Each row has a name. Each piece below is followed by the name of the row it came from, unless a question asks for something else. Each question is about the rows just above it. Places in a row count from 1.

[  5  10  -7 -23  -5   2 -27  -7  -1 -24  -8   3   5 -14 -15  10 -20   9
  -6   0   6  -7 -17  -3  10   0   2  18   9  28 -15]  (126)
[  4 -14 -15  10 -18  10 -30 -13  18  18  17 -28  -2  28  -1 -14 -25   2
   4 -13  17  14  -4 -11  14  -4  -5  -8  23  -2  37]  (85)
[-12  30   2  19 -21 -22 -17 -10  25 -16  -5  11 -28 -36   1 -23  13 -42
  -2  16  -4  11  34  -5   2  33  -6 -32 -14  -2  -9]  (125)
[ 13 -42  -5   4  -5   2 -27  -7  -1 -24  -8   3   5 -14 -15  10 -20   9
  -6   0  30  -7 -17  -3  10   0   2  18   9  28 -15]  (98)
[  9 -16  17 -14   9 -10 -30  19  -8 -15  -9  29 -10 -28 -30  10  13   0
 -14  10  -6  32   6   0  17   4   3  24 -14  23   6]  (118)
[ -5   3  39  -8   3  30   5  -1  14   4 -11  10  13  -6  12  -6  -9 -23
  -1  -2  -2  18   2  19  -6   9  -6 -26   1 -13  26]  (87)
[ 11  -6  -8  53 -32 -17  13  -8  17  -5  18  24  18  -8  21   8  24   2
   9  25  -2 -13  24 -13 -24   7 -11  -5  19   9 -22]  (18)
[-25   4  -7 -21 -16  -5 -28 -30   8 -16  13 -22   3 -15 -29   4 -25   4
   7  -1  16  -5 -14 -33  20   0 -18 -40  21  18  11]  (175)
[  5  10  -7 -23  -5   2 -27  -7  -1 -24  -8   3   5 -14 -15  10 -20   9
  -6   0   6  -7 -17  -3  10   0   2  18   9  28 -15] is in which row?  (126)
Which row holds [ -2 -42  13] read backwards?  (125)

[-15   6  10  24  28 -16 -38 -46] -> (125)
[  2 -23 -21  48 -49  42 -44 -12] -> (18)
[  2 -23 -21  48 -49 -25  36  31] -> (98)
[ -8   5  -2 -47  43   7  -7   8] -> (195)
[  2 -23  48 -21 -22  29  17  12] -> (118)
[ 15   0 -47 -39  37 -35 -15   1] -> (85)
[ 30  22 -32  18   2   7  17  41] -> (126)
Shuffled (126) with one entry gone: [ 22 -32  18  30   2   7  41], missing  [17]
Row and place of [15] in the named rows:  (85), 1
Which entry of (195) is missing from [ 43   7   8  -7  -2   5 -47]?  [-8]
[31] is at row and place  (98), 8
(85) without one entry, shuffled: [-35 -39  37   1 -47 -15  15]. Gone:  [0]
[  2 -23 -21  48 -49  42 -44 -12] is in which row?  (18)
Row and place of [43] in the named rows:  (195), 5

[ 35 -19  -7 -18  12   5  29  -4 -29 -36  36   1] : (118)
[-15   3  -1  -3   7  -3   1  -1  -1  -4   3  -3] : (18)
[ 35 -19 -20   5  -7  12 -18   1  18  21 -22  -2] : (195)
[-11  13  11  -1   4  -5  10  -1 -12 -13  11   1] : (79)
[ 40 -19 -21   4  -1  10 -18   5  19  25 -28  -1] : (126)
[ -1  10 -18   4  19  25 -28  -3 -22 -28  29   2] : (125)
[ 46 -22 -22   6  -4  12 -18   0  22  26 -27  -1] : (10)
[ 1 -7 -6  2 -4  3 -5  1  7  2 -6  0] : (175)
Which row holds [-28  25  19   5 -18  10  -1] read backwards?  (126)
[ 12  -7   5 -20 -19  35] is which row, read backwards?  (195)
Which entry of (118) is missing from [ -4  -7 -18 -29  35   5  12 -36   1  36  29]?  [-19]

[ 13   7  -3  -3  -8  -2   2   0  -6  -9   0   5   4   2   4   7  -2  -2
  10  -6   1  -6  17 -13   2  -1  -2   0   6   1   0   1   4   8  -3  -1
   2  -6  -1   9   1  -5   5  -1  -2   3 -16   8   5 -26  -2  -2   3  -1
  -1  -3  -5  -3   1  15  -5 -13   7]  (98)
[ 18  10  -9  -4 -13   0   3   1  -5 -12  -1   5   1   3   1   3  -1  -6
  16   3  -2  -6  30   4   3   0  -4   2   5   3   2  -6   2  -1   5  10
  -7  -4  -6   9  -7  -7 -21   3  20   5  -7  11   6  -9  -4  -2   9   9
   6 -12  10  -2   1  19   1 -19 -11]  (126)
[-11 -19  12  -6  22   9   7   2  -8  22  11  -4  -5   3   0  -4   9  15
 -28  15   9   3 -47  20   0 -14   0   6  -8 -23 -12 -17 -10 -18 -10  -8
  -2   8  -9 -11   7   0  31  -5  -7  -5   7 -18 -19  -7  14  -1 -23  -4
   0   6  -3   3  -8 -32   8  33  18]  (195)
[  0  14   5   1  -4   0   4  -3  -7  -5   0  -1   0   0  -5   4  -1  -3
  14  -2   1   2  16   3   1  -1   1   4  13   7  -1   3   3  -1   2   5
  -3 -11  11   4   2  -9 -20   4  22  -1  -6   8   9 -33   7   0  10   2
   3   1   8   3  -1   7  -2  -5   2]  (18)
[  5  16  -8   0   4   2  -1   0   1  -8  -2  -1   2   3  -4   2  -2  -4
   6   1   1  -2  11   4   6  -1  -3   5   7   2  -5  -6   3  -7   2  -1
  -4  -2   0  -1  -3  -5  -9   0  -3   2   1   5  -1 -20  -1  -5   8  -3
   2  -5  -6   1  -2  12  -3  -7   2]  (10)
[33] is at row and place  (195), 62
[-11 -19  12  -6  22   9   7   2  -8  22  11  -4  -5   3   0  -4   9  15
 -28  15   9   3 -47  20   0 -14   0   6  -8 -23 -12 -17 -10 -18 -10  -8
  -2   8  -9 -11   7   0  31  -5  -7  -5   7 -18 -19  -7  14  -1 -23  -4
   0   6  -3   3  -8 -32   8  33  18] is in which row?  (195)
q: [  0  14   5   1  -4   0   4  -3  -7  -5   0  -1   0   0  -5   4  -1  -3
  14  -2   1   2  16   3   1  -1   1   4  13   7  -1   3   3  -1   2   5
  -3 -11  11   4   2  -9 -20   4  22  -1  -6   8   9 -33   7   0  10   2
   3   1   8   3  -1   7  -2  -5   2]  (18)

[ 15   6 -11 -33   2  -2 -28  -1]  (85)
[-15   6 -11  -2  -1 -33 -28   2]  (125)
[-17 -38 -30 -45 -28   4 -27 -34]  (79)
Which row holds [-33  -1] read backwards?  (125)
Which row holds this, read backwards? [ -1 -28  -2   2 -33 -11]  (85)
Row and place of [-30] in the named rows:  (79), 3
Which row holds this, read backwards? [ -1 -28  -2   2 -33]  (85)
Which entry of (125) is missing from [  6 -15   2 -28 -11  -1  -2]?  [-33]

[ 41  59  -5 -37] -> (87)
[-41 -29  33  18] -> (65)
[-41  33 -29  43] -> (10)
[-41 -29  33  32] -> (126)
Row and place of [18] in the named rows:  (65), 4
[43] is at row and place  (10), 4
(126) without one entry, shuffled: [-41  32 -29]. Gone:  [33]
q: [-41 -29  33  32]  (126)

